Each row below is a small network's average activation on inputs in which a field has the value named, seen along a few directions.
Values that are neighbours, or in one group, have similar rows; names and order tell nothing.
In the rows, zero is written as 500.
Random noise pushes rows far along 5 fixed directions. That doesn't count. These rows show it; they differ only by the noise:
[387 405 611 315 362 694 565 437 500 613 605 604 698 666 678]
[438 491 490 515 428 509 513 477 557 533 586 517 563 569 570]
[487 510 622 442 329 541 531 404 571 471 554 459 709 574 589]
[313 369 289 558 634 516 524 632 470 741 717 670 291 626 593]
[395 537 423 623 599 470 392 570 545 562 541 559 414 508 488]
[637 377 501 498 451 533 758 433 512 526 450 501 661 698 570]
[586 505 602 567 603 507 508 500 515 499 378 485 592 567 460]


Field Mifon:
m8: [544 585 387 537 523 437 444 564 443 398 439 464 400 323 443]
m9: [493 357 731 235 453 559 541 422 392 551 553 479 545 522 530]
m3: [696 563 786 457 356 519 520 386 587 359 356 323 798 560 467]
m12: [360 709 193 554 282 688 453 452 622 430 421 692 572 449 547]
m11: [566 491 260 552 332 398 653 521 453 412 615 464 462 440 541]
m13: [420 564 621 498 493 474 365 596 462 584 754 419 430 473 501]
m15: [493 427 525 399 545 403 519 521 404 525 599 440 434 374 483]
m17: [548 345 525 568 492 253 604 468 533 544 737 309 345 514 514]
m7: [527 387 847 390 808 683 395 544 395 660 307 539 501 601 431]
m4: [381 510 589 384 695 666 335 679 269 641 612 644 389 467 517]
m10: [546 301 715 242 607 736 615 430 389 594 250 617 617 610 519]
m2: [538 626 584 357 399 499 432 434 480 307 411 444 589 338 517]
m16: [681 556 560 592 579 599 574 474 517 440 157 549 707 572 421]
m6: [718 480 653 403 519 466 602 405 432 369 240 397 601 453 384]
m14: [459 694 682 368 324 664 364 464 506 388 467 518 746 414 523]
m5: [528 297 722 155 357 903 707 333 478 597 381 644 855 804 690]
m1: [477 474 588 461 677 506 384 494 513 514 362 535 390 468 431]
Mifon is arranged as a ring.
A walk along Mifon starts at m16 and steps to its neighbour m3. Put m7, m4, m2, m5, m1 in the order it reaches them.
> m5, m7, m1, m2, m4
What is the length, in steps, of the shortest route from m15 to m17?
> 5
Which values are neighbours of m12? Give them in the order they are listed.
> m13, m14
Which values are neighbours of m9? Give them in the order they are listed.
> m10, m6
